Each row below holds a small network's activations on one input, seen along a few directions.
Each table varies a few parts of the input and shows all the possible inputs, shuffled.
Descriptions start from the smaller parts, as in this example, which fits no table here: one of 6 places along a line, together with either a single point or (one of 2 separate values, together with one of 5 places around a ring) or one of 11 places around a ring.
Shared parts are said once, and a part with two or three values counts as separate values.

Other details of the inputs shift rows strongly along two fixed directions, in all tables alike. That doesn't count.

Table:
x1: 72  -23  -2  16  7  -10  -20  -20  21  24  16
x2: -35  19  2  -20  -15  38  9  56  23  8  -23
x3: 51  -14  -24  20  0  7  -5  -6  24  -25  30
x4: -10  -16  -4  -13  0  24  -11  4  45  -21  1
x5: 16  8  15  18  4  -22  0  -11  -58  38  -1
x6: 18  -2  -11  -18  -2  38  -15  37  64  -1  -6
x7: -10  16  2  -12  -1  -12  -7  -12  -1  4  -9
x8: -19  -9  13  14  7  -22  -2  -25  -33  5  0
x9: -47  20  17  3  2  -9  10  -9  -47  10  -12
x10: -8  8  8  2  10  12  15  16  -16  2  -8
x11: -29  16  11  7  -2  -6  14  12  -58  23  -17
x12: 33  -20  -17  22  -14  -40  9  -34  -55  15  44
x13: -42  19  -3  -19  -5  43  1  45  0  -2  -19
x14: 22  -6  -1  7  3  0  0  -6  -18  16  3
x15: 29  -2  -3  -5  3  -22  -15  -35  7  8  8
x16: -22  -7  6  -1  0  -16  -13  -5  -2  -9  -12
x17: -36  26  2  -22  -15  42  5  57  16  6  -26
x18: 53  -29  -14  -10  5  -6  -31  -29  57  -14  16
x19: -8  12  7  -4  0  -13  14  -20  -2  10  -2
x20: -30  10  10  0  2  -28  -13  -12  -31  3  -15
x21: -29  -6  10  4  2  -6  3  -6  -3  -7  -7
x22: 72  -20  -3  9  6  0  -10  -20  19  23  22
x23: 31  -11  7  8  16  10  15  8  29  -14  2
x24: -55  31  19  2  13  9  10  26  -70  8  -20
x25: -29  11  17  9  3  -20  15  -21  -38  12  -8
x26: 58  -17  12  24  30  -16  2  -29  -16  2  19
x27: -44  25  18  0  11  24  17  45  -18  -16  -26
x28: 24  -3  -23  16  -5  12  -2  11  15  -28  17
x29: -33  -5  17  16  5  -29  9  -22  -35  8  -4
x30: 6  -7  5  2  4  -4  1  -27  0  4  7
x31: -27  -5  5  -5  0  -10  -18  -1  -4  -12  -12
x32: 6  4  -12  -25  -5  11  -8  1  61  -10  -3
x33: -31  16  2  -14  -10  28  -1  54  28  6  -25
x34: -7  13  9  -1  1  -17  3  -27  -31  15  -3
x35: 32  -21  -25  5  -17  -11  5  -15  -16  0  44
x36: -44  18  1  -21  1  46  21  55  21  -15  -22
x37: -36  3  -21  -8  -32  3  20  29  -21  -8  16
x38: -4  -4  -2  -11  0  -9  -14  -7  29  -10  -5
x39: -17  3  10  3  1  -10  18  -18  -2  7  -2
x40: -10  16  13  4  2  -26  9  -31  -36  18  -4
x41: 43  -11  -16  -20  -1  7  -23  -20  61  -10  12
x42: 29  -7  -14  32  -7  -20  9  -8  -11  -14  16
x43: 12  -11  -8  -14  0  -3  -23  -12  32  -13  0
x44: -1  10  -5  37  -6  -25  8  -1  -55  -8  4
x45: -10  -13  -1  -12  -1  0  -25  -1  21  -18  -6
x46: 2  -12  -38  -22  -33  31  10  31  46  -26  27
x47: -39  27  12  -4  -8  12  -1  43  -17  18  -29
x48: 52  -12  9  19  12  -47  -4  -72  -36  27  21
x49: 48  -16  -5  -3  18  32  1  11  60  -25  10
x50: 8  -8  -16  -23  -9  44  10  34  64  -9  -6
x51: -32  -3  13  9  3  -36  -8  -16  -32  3  -12
x52: 30  -10  -5  -1  16  20  2  3  18  -5  10
Each input here is: one of 4 places along a line, together with either one of 2 separate values or one of 5 places along a line or one of 6 places around a ring.
The inputs of x38 and x18 match in every part but the place on the line of 4. If x51 is changed in the same way as x38 into x18, which row does it become?
> x45
The inputs of x46 and x12 match in every part but the place on the line of 4. If x47 is changed in the same way as x46 into x12, which row does it become?
> x6
Which other rows does x28 become when the choice among 2 separate values takes its other values? List them by row number.
> x12
Start at x16 and move only the place on the ring of 6, one step at a time. The first step leads to x20. Which rows follow, in order?
> x7, x40, x25, x21

Table:
x53: 33  -14  -12  2  -4  4  -8  1  28  -2  10
x54: 23  -3  -1  15  4  -10  5  -15  -21  3  14
x55: -9  8  0  -9  2  13  5  6  14  -3  -6
x56: -23  16  9  -2  1  -6  3  -1  -21  12  -11
x57: 6  -8  -1  -8  -4  9  -5  10  23  -1  -2
x58: -26  12  7  5  0  -4  15  7  -23  -4  -7
x59: -39  21  11  -5  7  14  4  18  -11  -8  -21
x60: 37  -14  3  11  9  -20  2  -32  -15  16  16
x61: 5  -4  -18  -7  -13  19  0  22  31  -9  6
x62: -25  6  5  6  -1  -1  13  11  -28  -2  -2
x63: 10  -5  -20  -26  -12  12  -21  4  52  -21  9
x64: 6  4  12  5  8  -15  -5  -19  -13  14  -7
x65: -29  16  -3  -13  -3  34  -4  36  16  -14  -14
x66: 19  -4  2  6  1  -20  6  -25  -10  15  9
x67: -5  7  -9  -6  -12  11  3  12  0  2  2
x68: 4  0  1  21  -3  -23  8  -8  -46  12  10
x69: -1  1  0  20  -2  -16  10  -2  -40  1  9
x70: 1  7  3  13  0  -12  4  -7  -39  12  4
x71: 29  -9  -15  3  -4  12  7  1  21  -12  19
x72: -60  16  9  -3  -11  -13  -5  -5  -33  0  -12
x73: -37  15  6  -5  -7  0  9  12  -32  12  -9
x74: 8  2  -5  10  -5  -8  8  -5  -25  6  11
x75: 26  -16  -1  -4  5  3  -10  -5  30  2  2
x76: -8  -6  -1  -6  0  14  1  17  17  -7  -3
x77: -20  9  3  -13  1  17  -5  20  26  -6  -18
x78: 40  -20  2  13  1  -29  1  -32  -14  19  18
x79: 25  -19  -9  -1  -2  5  5  -3  27  -4  14
x80: 3  -3  -3  -3  -2  5  8  3  19  -5  2
x81: 31  -15  -3  4  8  3  3  -8  35  -14  8
x82: 30  -8  -8  -1  1  9  -11  -3  29  -1  6
x83: -9  7  3  -10  4  11  -5  6  21  -1  -12
x84: 34  -14  -6  -2  -2  -5  2  -16  30  3  12
x85: -19  14  9  2  6  -1  9  -1  -22  1  -8
x86: -22  15  8  -2  -4  -8  7  -1  -26  12  -8
x87: 5  -7  7  15  -1  -30  6  -19  -40  22  7
x88: -21  11  5  -15  -1  19  -6  21  25  -8  -20
x89: -12  13  4  8  -4  -11  1  -2  -40  16  -2
x90: 50  -21  6  18  19  -22  -3  -39  -8  8  17
x91: -1  1  -3  2  3  18  -3  20  14  -17  -2
x92: 32  -10  -17  -1  -8  6  0  -3  24  0  17
x93: -30  15  14  4  9  1  4  10  -19  -6  -18
x94: 35  -8  5  8  7  -23  -1  -36  -6  18  10
x95: 26  -16  -1  1  11  9  -4  -2  29  -12  6
x96: -22  9  5  2  -1  2  13  7  -29  1  -1
x97: -7  6  -6  -10  -5  23  -10  27  25  -9  -11
x98: -33  13  3  -17  2  30  -2  30  15  -9  -18
x99: -11  -3  -3  -8  1  24  3  24  27  -19  -3
x100: 32  -7  -11  -3  -4  8  -5  -7  22  3  11
x101: 33  -16  -12  8  3  10  -1  4  30  -17  16
x102: 37  -13  3  7  5  -20  -2  -33  -11  19  13
x103: -5  7  14  4  7  -15  -5  -12  -33  18  -8
x104: -8  4  3  14  -3  -16  -2  3  -34  11  -3
x105: 25  -11  -2  -6  6  6  -9  -8  29  3  3
x106: -50  19  2  -7  -6  -16  -7  7  -44  -8  -12
x107: -50  21  2  -8  -10  -21  -13  4  -43  0  -10
x108: 35  -15  -16  2  -8  3  -2  -3  25  0  16
x109: 53  -14  2  19  8  -26  -10  -39  -15  19  15
x110: -10  -15  -16  -20  -12  19  -13  -2  68  -25  6
x111: 16  -24  -1  17  6  -28  0  -46  -6  -10  15
x112: 5  1  8  19  8  -19  -3  -8  -38  9  0
x113: -3  7  15  10  13  -18  0  -18  -29  12  -8
x114: 32  -16  -4  -1  3  -4  -4  -12  37  0  6
x115: -17  13  6  8  5  4  1  10  -27  -4  -7
x116: -15  1  1  -13  3  23  -4  24  24  -11  -12
x117: -14  1  10  8  1  -18  0  -1  -32  15  -7
x118: -39  17  5  -11  -9  8  7  18  -23  8  -11
x119: 28  -14  1  -5  4  3  -11  -5  27  2  1
x120: -72  10  -14  -35  -17  48  -5  43  59  -42  -20
x121: 31  -11  -7  0  3  3  9  -15  25  -7  15
x122: 9  -2  13  14  5  -31  0  -23  -29  17  -2
x123: -38  17  6  -7  1  16  9  21  -17  -4  -12
x124: -8  0  -1  -9  0  17  2  17  33  -13  -8
x125: -7  5  8  9  -1  -24  8  -13  -31  16  -2
x126: 3  -2  3  -5  7  10  -4  5  27  -8  -8
x127: 7  -6  -10  -1  -3  16  -2  20  23  -12  4
x128: 25  -14  -9  -5  -1  7  6  -7  21  0  15
x129: -22  5  -5  -5  -1  -8  -4  2  -17  -20  -3
x130: -36  19  5  -7  -4  6  13  14  -18  2  -11
x131: -18  11  5  6  -1  -4  -5  12  -27  7  -12
x132: -12  5  -1  -12  -3  12  0  9  8  5  -5
The inputs of x74 and x67 match in every part but one. If x116 is changed in the same way as x74 into x67, which row does it become?
> x119
The inputs of x108 and x69 match in every part but one. If x53 is changed in the same way as x108 into x69, which row does it become?
> x101
What do these inputs look like to the network?
> one of 4 places along a line, together with either one of 2 separate values or (one of 3 separate values, together with one of 6 places around a ring)
Which other rows does x88 become when the place on the line of 4 takes its other values? List them by row number.
> x77, x93, x126
Which other rows does x125 become when the choice among 3 separate values takes its other values? List them by row number.
> x61, x87

Table:
x133: -14  8  4  -7  0  -5  -2  -7  -4  2  -8
x134: 32  -20  -14  -11  -5  -3  -15  -23  46  -8  16
x135: -1  -5  -8  -9  -6  6  -9  5  27  -9  -1
x136: -21  16  -9  -2  -7  28  9  40  -6  -13  -3
x137: 50  -24  -27  4  -6  10  1  -6  36  -20  33
x138: 46  -16  -4  -2  7  0  -14  -19  33  6  9
x139: 39  -16  -2  1  10  3  0  -19  39  -5  11
x140: -34  14  22  20  7  -44  9  -30  -82  17  -5
x141: 62  -24  -23  9  -2  8  2  -9  33  -14  32
x142: 4  8  2  0  -3  8  8  17  -14  19  -2
x143: 44  -16  2  4  14  3  0  -18  32  0  8
x144: 50  -23  -4  5  8  2  -7  -10  37  -3  11
x145: -51  21  -8  -21  -23  28  12  43  1  -3  -11
x146: 6  5  22  21  13  -50  -1  -45  -69  31  -1
x147: -31  14  3  -11  -2  17  -7  30  4  -3  -20
x148: -40  15  -2  -20  -9  17  -9  20  12  -7  -16
x149: -45  22  -6  -18  -18  32  12  46  3  1  -14
x150: 46  -19  -8  -4  3  -2  -15  -23  40  2  13
x151: -13  16  16  21  -2  -30  15  -8  -82  39  -2
x152: 35  -27  -14  -1  -2  -2  -6  -16  44  -15  19
x153: 38  -15  17  32  21  -37  6  -38  -44  20  9
x154: -48  17  -2  -24  -9  16  -3  18  13  -14  -15
x155: -23  19  -5  -2  -4  32  8  47  -9  -10  -8
x156: 42  -23  -4  5  11  6  1  -13  40  -9  12
x157: -46  11  -6  -20  -14  15  -8  26  15  -16  -13
x158: -41  10  -1  -11  -8  19  0  30  10  -16  -15
x159: -32  9  19  22  6  -39  11  -22  -79  12  -5
x160: 0  0  16  24  7  -37  2  -22  -56  18  -2
x161: -41  11  2  -11  -1  25  6  29  13  -19  -15
x162: 32  -13  10  25  9  -47  -8  -43  -42  24  10
x163: -6  9  10  -4  7  0  -3  -1  -7  8  -12
x164: -38  15  3  -14  -1  21  5  20  14  -14  -15
What do these inputs look like to the network?
> one of 4 places along a line, together with either one of 2 separate values or one of 6 places around a ring
The inputs of x143 and x140 match in every part but the place on the line of 4. If x142 is changed in the same way as x143 into x140, which row does it become?
> x145
Which other rows does x142 become when the choice among 2 separate values takes its other values? List them by row number.
> x155
Which other rows agree with x136 in the place on the line of 4? List them by row number.
> x139, x146, x150, x151, x156, x160, x162
Start at x159 and move only the place on the line of 4, one step at a time. The first step leads to x161. Which rows follow, in order?
> x156, x153

Table:
x165: 65  -13  -17  0  0  4  9  -15  36  3  31
x166: -44  30  8  -9  -6  -8  1  -5  -26  1  -17
x167: -25  10  6  -17  14  13  -8  2  6  -5  -15
x168: -45  11  19  -1  3  -12  0  -3  -19  2  -22
x169: -16  10  -10  -14  -10  7  -19  12  35  -13  -7
x170: 54  -12  -14  17  -4  -18  0  -13  -7  13  17
x171: -12  4  -2  -15  -4  11  -24  15  34  -11  -9
x172: -49  14  13  -3  -6  -13  3  -4  -21  3  -20
x173: -38  13  16  -5  13  -8  -18  10  -29  4  -19
x174: -8  7  -8  -7  -5  21  18  27  31  -8  -1
x175: -2  -8  -16  -34  -15  31  -9  -1  64  -12  6
x176: 24  3  15  27  20  -19  10  -24  -64  30  8
x177: -20  18  3  10  -8  3  -1  30  -43  12  -15
x178: 52  -33  -32  10  -7  -2  5  -28  29  -38  49
x179: 20  -7  18  33  22  -25  14  -27  -53  28  4
x180: 35  -14  -6  -2  -7  -7  9  -15  -6  19  25
x181: -5  18  10  4  8  27  11  24  -9  -1  -10
x182: 35  -11  11  3  21  -20  -7  -35  2  0  -2
x183: 23  -14  6  8  4  -30  -1  -42  11  3  6
x184: -8  3  -8  -11  -7  20  16  26  29  -5  0
x185: 6  -6  -9  0  -16  -4  -1  10  -24  17  4
x186: -7  -19  -10  -28  -12  24  -6  0  71  -13  1
x187: 43  -14  12  28  18  -6  11  -16  0  8  6
x188: 7  2  -4  -3  3  37  -6  39  18  -3  -5
x189: 26  -22  10  8  23  -22  -6  -40  8  5  -1
x190: -47  10  1  -8  -15  -11  -17  4  -26  11  -11
x191: -27  18  -7  3  -13  -1  3  30  -43  13  -12
x192: -28  2  18  -8  13  4  0  5  11  -14  -28
x193: -41  5  -16  12  -15  -3  1  22  -43  -34  11
x194: 12  5  3  4  2  32  -5  38  20  -8  -9
x195: -17  8  5  4  -1  13  15  23  0  2  -9
x196: 17  -17  5  11  -3  -25  14  -20  -27  24  16
x197: -17  11  -9  -25  -9  17  -4  1  34  -11  -6
x198: 59  -15  -18  -5  -3  8  9  -10  34  5  28
x199: 47  -6  0  13  4  -6  8  -17  -8  15  18
x200: -23  -15  -21  4  -11  14  13  16  19  -49  19
x201: -15  5  -13  -17  -12  9  -21  12  36  -10  -5
x202: -35  15  23  -2  11  -11  -16  13  -29  -3  -25
x203: 4  4  19  15  11  -44  -4  -48  -54  22  1
What do these inputs look like to the network?
> one of 3 separate values, together with either a single point or (one of 2 separate values, together with one of 6 places along a line)
The inputs of x190 and x175 match in every part but the choice among 3 separate values. If x188 is changed in the same way as x190 into x175, which row does it become?
> x176
Start at x186 and move only the place on the line of 6, one step at a time. The first step leads to x172. Which rows follow, in order?
> x183, x168, x189, x192
Which other rows does x180 become when the choice among 2 separate values takes its other values? List them by row number.
> x175
Which other rows does x187 become when the choice among 2 separate values takes its other values? List them by row number.
> x192

Table:
x204: 17  2  -10  -16  12  46  -6  17  60  -33  0
x205: 6  14  4  2  1  -10  -16  3  -36  23  -6
x206: 65  -34  -41  -10  -21  35  21  7  81  -18  46
x207: 36  -12  -2  28  14  -25  -8  -28  -25  -14  18
x208: -75  24  3  -7  -21  -35  10  -19  -68  10  -4
x209: -21  -4  10  5  -5  -40  -18  -20  -27  12  -7
x210: 81  -28  -14  24  6  -28  -23  -38  0  6  33
x211: 4  -3  18  23  19  -7  23  -4  -36  6  -1
x212: 36  -27  2  35  10  -25  15  -17  -22  -5  18
x213: 22  -11  -16  -16  -13  43  0  45  62  2  0
x214: -44  34  -7  2  -17  -12  13  4  -81  6  6
x215: -91  16  2  -27  -8  29  -7  41  34  -44  -32
x216: -24  25  25  10  9  2  24  17  -46  30  -18
x217: -12  -1  15  -5  -4  -32  -18  -21  -22  29  -15
x218: 85  -42  -11  33  1  -29  0  -29  3  17  34
x219: -77  34  15  -44  -4  44  0  40  43  -6  -47
x220: 20  14  -8  -26  7  48  -7  21  65  -9  -7
x221: -28  0  15  -10  14  -4  -3  -20  13  -11  -17
What do these inputs look like to the network?
> one of 3 separate values, together with either a single point or one of 5 places around a ring
The inputs of x212 and x215 match in every part but the choice among 3 separate values. If x213 is changed in the same way as x212 into x215, which row does it become?
> x217
